Small tables with named rows and columns. After each table, cells are looked up by row and column.

Tet =
            Fata      Naz  Basudal  Mipipup
Rer       27.621   27.230   53.082  -26.140
Zigofal  -33.986   -6.860  -49.112   -6.746
Kopog     -1.137   23.333  -10.364    6.069
Mifima    41.146   36.361   69.651  -13.786
Gim       -7.902  -10.427  -17.727    2.894
Darefo    -7.389   30.517  -25.763   50.999
Moli     -58.509    0.919  -75.290   11.944
Pavave    69.103   31.734   74.236   -2.172
Pilanev  -55.955    5.371    3.559   -1.002
Fud       54.921   39.715   71.394  -10.469
Kep        0.742   13.968    7.600  -15.699
Rezovu    -9.259   -5.041   -1.734  -40.113
Zumudos   67.995  -52.510   22.768  -13.959
Veg       12.540   13.886   55.733   40.104

Mipipup of Fud: -10.469
Naz of Kep: 13.968
Basudal of Rezovu: -1.734
Naz of Moli: 0.919
Basudal of Zigofal: -49.112
Mipipup of Pavave: -2.172
Naz of Pavave: 31.734
Fata of Pilanev: -55.955
Naz of Fud: 39.715
Which row has the largest Basudal? Pavave

Fetur
         Numiz  Pekunoz  Vora  Ged
Zuz        121       85   108  142
Kopifer    189      132   204  118
Vakodid     74       92    66  114
Piv         93       37   143   93
Samop       67      172    99   59
Bava       161       90   147   88
Fasi        79      151   145   98
Bokirag    182       66    46  111

Vora of Bava is 147
Ged of Samop is 59
Pekunoz of Samop is 172
Numiz of Kopifer is 189
Numiz of Samop is 67
Vora of Fasi is 145
Pekunoz of Fasi is 151
Ged of Fasi is 98
Pekunoz of Bava is 90
Pekunoz of Vakodid is 92
Ged of Piv is 93
Ged of Kopifer is 118
Pekunoz of Zuz is 85
Vora of Piv is 143
Pekunoz of Kopifer is 132
Vora of Kopifer is 204
Ged of Bokirag is 111
Numiz of Vakodid is 74
Numiz of Fasi is 79
Row with the largest Pekunoz: Samop

Zovep =
fields: Pom, Lav, Sisose, Sug, Dokavi, Sas
Vibodel: [0.436, 0.305, 0.407, 0.183, 0.029, 0.338]
Ropadi: [0.421, 0.496, 0.381, 0.246, 0.469, 0.477]
Mugus: [0.406, 0.427, 0.340, 0.405, 0.313, 0.019]
Lodag: [0.357, 0.435, 0.386, 0.145, 0.331, 0.270]
Gaguvi: [0.403, 0.495, 0.303, 0.488, 0.776, 0.213]
Luz: [0.319, 0.431, 0.396, 0.429, 0.509, 0.471]
Deget: [0.347, 0.415, 0.412, 0.373, 0.537, 0.382]
Fedo: [0.465, 0.484, 0.356, 0.219, 0.479, 0.521]
Nozu: [0.387, 0.426, 0.429, 0.473, 0.609, 0.390]

Ropadi, Sas -> 0.477
Lodag, Sisose -> 0.386
Nozu, Sas -> 0.390
Mugus, Dokavi -> 0.313
Nozu, Lav -> 0.426
Fedo, Sisose -> 0.356
Gaguvi, Sug -> 0.488
Gaguvi, Sisose -> 0.303
Ropadi, Pom -> 0.421
Deget, Sisose -> 0.412
Nozu, Sisose -> 0.429
Lodag, Dokavi -> 0.331
Lodag, Lav -> 0.435
Vibodel, Lav -> 0.305
Mugus, Sas -> 0.019
Which row has the largest Dokavi? Gaguvi

Bofi.tsv
	Setur	Neruf	Gema	Mimili	Rubadi	Nenav	Sive
Ruperoz	234	35	83	144	32	79	13
Pul	223	14	79	87	73	118	43
Fuvi	206	46	87	193	43	30	17
Kapobuk	228	38	85	161	27	65	9

Fuvi, Gema: 87
Kapobuk, Neruf: 38
Fuvi, Sive: 17
Pul, Nenav: 118
Kapobuk, Rubadi: 27
Fuvi, Neruf: 46
Fuvi, Mimili: 193
Pul, Gema: 79
Row with the largest Neruf: Fuvi

Table Sezim
|  | Duvazo | Mupe | Veragek | Rin | Lef | Kigef |
|---|---|---|---|---|---|---|
| Kunozif | 65258 | 5770 | 10402 | 20993 | 41328 | -43451 |
| Vus | 69001 | -42259 | 26841 | -79597 | -7837 | 56049 |
| Teka | 8592 | 14853 | -64676 | 46697 | -60787 | -56472 |
| Por | 70794 | 55234 | 79175 | -13335 | 63545 | 37271 |
| Migem | -79235 | 63669 | 69365 | -24121 | 65555 | 30807 |
| Turu | 56096 | -53642 | -58633 | -53723 | -32060 | 50258 |
| Besomon | -43659 | 71074 | -8055 | 56790 | 66552 | -68578 |
| Tovusi | 1638 | 77 | -35701 | -86298 | -72465 | -66907 |
| Rebi | 35545 | 65797 | -70733 | -82456 | -62372 | 26834 |
| Rar | -46264 | -10609 | 7668 | -42081 | -91396 | 60970 |
| Logi | 32374 | -51280 | 31520 | 2598 | 57112 | 27111 |

Rin of Turu: -53723
Mupe of Kunozif: 5770
Duvazo of Logi: 32374
Duvazo of Tovusi: 1638
Duvazo of Rar: -46264
Mupe of Migem: 63669
Veragek of Teka: -64676
Veragek of Besomon: -8055
Rin of Logi: 2598
Lef of Vus: -7837
Duvazo of Rebi: 35545

Table Gop
columns: Kag, Godives, Zif, Vog, Bufaf, Ved, Biva, Dof, Vilu, Temi
Pek: [64.06, 36.77, 88.95, 45.19, 70.41, 82.34, 70.70, 45.52, 24.92, 23.79]
Sud: [65.95, 40.01, 89.58, 44.76, 75.11, 82.75, 68.44, 49.34, 26.65, 27.58]
Zet: [56.28, 43.50, 57.66, 60.25, 51.17, 58.12, 50.95, 55.02, 49.83, 53.85]
Tezige: [70.23, 40.93, 80.07, 33.91, 77.83, 65.43, 71.25, 32.22, 40.53, 14.16]
Bobazib: [69.27, 38.28, 83.65, 38.23, 80.28, 71.40, 72.82, 38.34, 35.51, 14.71]
Kam: [68.83, 43.66, 87.29, 32.67, 82.44, 66.29, 63.82, 36.64, 35.49, 11.69]
Kofanef: [69.37, 44.46, 81.77, 31.83, 77.87, 70.90, 75.57, 33.50, 32.35, 15.53]
Bigur: [60.40, 55.52, 50.69, 48.23, 53.36, 59.27, 49.10, 56.79, 46.47, 51.45]

What is the Zif of Bobazib in Gop?
83.65
What is the Godives of Tezige in Gop?
40.93
What is the Bufaf of Tezige in Gop?
77.83
What is the Dof of Bobazib in Gop?
38.34
What is the Vog of Zet in Gop?
60.25
What is the Dof of Kam in Gop?
36.64
What is the Bufaf of Pek in Gop?
70.41
What is the Godives of Bobazib in Gop?
38.28
What is the Temi of Kofanef in Gop?
15.53
What is the Godives of Sud in Gop?
40.01
What is the Kag of Bigur in Gop?
60.40
What is the Kag of Zet in Gop?
56.28
What is the Kag of Pek in Gop?
64.06

Reso =
         Ditadi  Mav  Domo  Kos  Kivinu  Zazu  Zelamo  Nagipim
Miruzol     122   80    98  166     108    69     102      228
Dagi        102  164    80   55     224   147     217      163
Kabufe      188   96   165   95     217   128     165      141
Kegi        216  231    60   56      80   174     105      104
Loziniv     241  155   189  220      88   215      78      169
Mif         238  210   133  225     131    61     161       96

Kabufe, Zazu => 128
Dagi, Nagipim => 163
Kegi, Ditadi => 216
Loziniv, Ditadi => 241
Kabufe, Ditadi => 188
Kegi, Mav => 231
Kabufe, Kos => 95
Dagi, Kivinu => 224

Table Mikala
|  | Leviz | Sibesi | Leso | Sizo |
|---|---|---|---|---|
| Bagu | 52.848 | 50.098 | 50.332 | 50.724 |
| Ked | 71.399 | 29.500 | 33.189 | 23.020 |
| Buk | 73.777 | 73.245 | 45.813 | 69.475 |
| Baz | 46.308 | 49.522 | 52.967 | 49.613 |
| Tufuzuk | 46.149 | 51.761 | 47.724 | 51.220 |
| Gakeb | 48.667 | 54.295 | 50.781 | 49.252 |
| Kor | 71.870 | 63.114 | 50.533 | 28.498 |
| Pogi | 30.297 | 33.736 | 52.898 | 67.003 |
| Tolam | 49.722 | 41.898 | 59.643 | 49.935 |
| Vul | 54.329 | 42.970 | 50.773 | 55.377 |
| Babo | 53.127 | 47.299 | 46.422 | 49.692 |
| Rom | 64.674 | 68.537 | 23.230 | 38.706 |
| Bug | 32.366 | 36.846 | 54.997 | 66.248 |
| Nelonak | 78.704 | 60.700 | 99.427 | 43.515 |

What is the Sizo of Vul in Mikala? 55.377
What is the Leso of Kor in Mikala? 50.533
What is the Leso of Bug in Mikala? 54.997
What is the Sizo of Bagu in Mikala? 50.724
What is the Leso of Tufuzuk in Mikala? 47.724
What is the Leviz of Gakeb in Mikala? 48.667
What is the Sibesi of Baz in Mikala? 49.522
What is the Sizo of Baz in Mikala? 49.613
What is the Leso of Vul in Mikala? 50.773
What is the Leviz of Babo in Mikala? 53.127
What is the Leviz of Kor in Mikala? 71.870
What is the Leviz of Buk in Mikala? 73.777
What is the Leso of Baz in Mikala? 52.967
What is the Leso of Pogi in Mikala? 52.898
What is the Leviz of Tufuzuk in Mikala? 46.149

